Here are a small network's activations along a few directions, averaged over the inputs that share one value of a field.
Values that are neighbours, or in one group, have similar rows; names and order tell nothing.
In the rows, zero is written as 500.
Strong random noise was added to every row along 14 fixed directions; ignore it. To show where, here is one row again and again, with new noise each time:
[507 547 557 690 466 620 826 612 371 680 679 562 252 444 631 468 593 260
 467 676 551 473 497 467 658 572 577]
[616 481 471 594 514 621 457 650 386 342 481 286 673 485 471 349 373 549
 459 501 474 457 551 573 469 617 610]
[629 472 246 514 615 493 620 709 471 428 539 613 425 549 569 280 479 517
 602 455 511 473 420 511 554 407 452]
[665 277 613 562 628 758 676 590 455 418 455 600 563 524 501 644 561 625
 497 442 669 430 452 523 427 655 571]
[494 531 402 542 473 400 523 522 440 510 567 326 447 380 624 405 438 402
 397 590 469 322 434 632 618 496 473]
[578 554 226 550 506 481 368 435 545 406 517 348 452 364 667 245 277 228
 400 329 435 400 363 796 481 589 608]
[620 366 189 597 497 730 535 721 427 674 762 548 538 697 616 411 223 725
 398 455 484 627 310 893 454 497 390]
[548 537 619 299 456 630 430 440 319 637 615 136 674 503 563 458 406 661
 550 579 605 348 463 546 478 575 488]
[455 584 307 368 572 367 576 433 644 422 555 534 410 298 566 374 585 460
 569 527 434 343 240 476 524 373 413]
[400 614 553 362 518 318 536 380 499 589 553 446 475 501 587 610 636 458
 549 670 617 274 501 365 608 337 412]
[450 512 498 612 545 476 666 657 375 570 531 557 644 457 717 550 513 367
 328 736 549 427 411 495 573 633 600]
[391 443 523 505 448 411 665 497 563 563 499 544 433 337 580 583 518 409
 521 606 523 420 456 460 377 409 489]
[427 604 474 499 550 545 596 379 656 489 588 675 421 324 535 498 626 400
 417 555 396 539 253 501 547 660 557]
[301 603 374 618 512 598 580 376 825 432 426 739 483 483 317 567 643 197
 414 451 487 436 407 401 271 385 697]
[397 391 459 349 512 529 393 477 545 648 228 592 595 725 310 502 560 551
 432 333 628 387 513 419 396 478 544]
[475 523 536 345 438 494 351 445 528 555 439 441 508 607 342 405 453 630
 629 409 489 581 636 420 406 468 482]


Field F:
f8: [524 565 514 560 501 521 462 483 569 250 501 518 516 468 427 457 555 403
 558 437 400 573 584 430 413 398 550]
f11: [660 748 386 383 593 515 460 413 616 206 729 369 470 478 389 286 422 565
 730 536 354 514 532 469 505 376 409]
f10: [502 697 432 645 528 724 344 492 487 487 632 518 666 609 441 487 480 436
 449 443 432 680 443 520 514 604 623]
f6: [585 604 691 598 448 309 365 381 482  76 524 168 504 228 495 554 450 558
 607 581 402 462 692 463 599 442 479]
f1: [361 745 338 487 487 490 262 365 617 611 553 697 588 641 485 508 547 439
 266 498 295 776 248 602 708 627 500]
f7: [459 591 620 355 531 363 377 335 367 789 476 640 503 793 740 691 564 381
 498 521 739 515 618 414 674 588 525]
f2: [672 378 535 602 456 551 380 509 457 421 519 422 465 423 601 563 366 655
 484 309 373 689 440 751 519 541 397]
f3: [617 417 527 304 457 539 454 425 490 576 635 441 371 474 521 434 391 725
 804 353 536 697 488 489 366 452 356]
f5: [560 326 601 557 487 575 637 514 516 470 599 439 522 345 545 694 410 597
 260 660 442 417 387 801 522 692 378]
f9: [479 266 690 446 504 555 712 612 508 498 504 387 492 357 256 575 582 714
 325 663 432 306 589 574 451 505 413]
f4: [724 494 474 544 695 368 541 545 405 291 601 478 465 547 578 536 575 541
 521 556 589 318 616 585 780 533 364]
The values of F form a line.
List every value one step from f7, in the order listed. -> f6, f3
List every value one step from f2, in the order listed. -> f8, f1
List every value one step from f10, in the order listed. -> f4

Field J:
j4: [589 532 564 515 399 508 498 503 509 479 695 341 343 734 236 543 371 545
 550 604 519 414 910 627 490 326 334]
j6: [443 290 481 464 474 458 707 462 785 345 414 602 347 227 386 497 454 265
 289 530 400 282 538 696 214 557 554]
j12: [655 116 554 720 418 774 738 755 449 515 409 534 375 607 343 601 408 678
 504 360 573 515 627 628 310 371 485]
j7: [645 343 651 588 482 805 661 579 340 576 605 312 380 633 322 417 462 440
 389 522 670 278 800 657 481 681 639]
j1: [601 417 426 463 519 681 709 500 647 467 616 577 281 493 370 446 541 585
 618 475 511 438 426 556 435 503 430]
j8: [794 357 366 593 619 576 405 673 398 247 281 396 433 721 252 202 412 516
 465 228 571 358 735 581 640 689 550]
j5: [535 678 552 583 588 470 471 524 381 460 497 550 610 564 809 508 518 374
 539 582 579 598 510 381 640 627 652]
j9: [466 578 739 737 308 662 540 430 356 586 549 267 301 384 456 584 696 326
 599 424 499 546 592 346 561 411 600]
j13: [399 631 621 616 374 550 406 135 550 692 717 499 263 482 688 703 496 351
 421 452 521 652 469 655 607 544 546]
j11: [397 699 580 813 370 381 330 438 448 416 501 337 534 330 553 567 462 268
 416 545 314 655 571 484 683 484 574]
j2: [558 428 612 491 534 712 464 620 485 451 446 603 775 725 329 665 490 786
 416 555 536 632 524 509 444 622 508]
j14: [505 496 564 596 550 308 212 322 748 273 347 749 519 660 307 717 516 515
 419 367 477 631 798 484 495 607 515]
j3: [425 582 457 417 614 363 444 422 625 435 586 602 650 464 585 630 526 520
 461 617 445 551 423 497 462 394 438]
j10: [403 459 333 644 586 790 643 598 671 359 546 471 644 381 157 504 629 626
 292 543 389 297 250 559 356 483 581]
A value of J combines one of 7 hidden first parts with one of 2 second parts; all combinations occur once.
j14 and j11 share the first part; j14 and j7 share the second. Which value has the first part of j7 and the second part of j11? -> j3
j12 and j5 share the first part; j12 and j9 share the second. Which value has the first part of j9 and the second part of j5? -> j10
j4 and j8 share the first part; j4 and j2 share the second. Which value has the first part of j2 and the second part of j8? -> j1
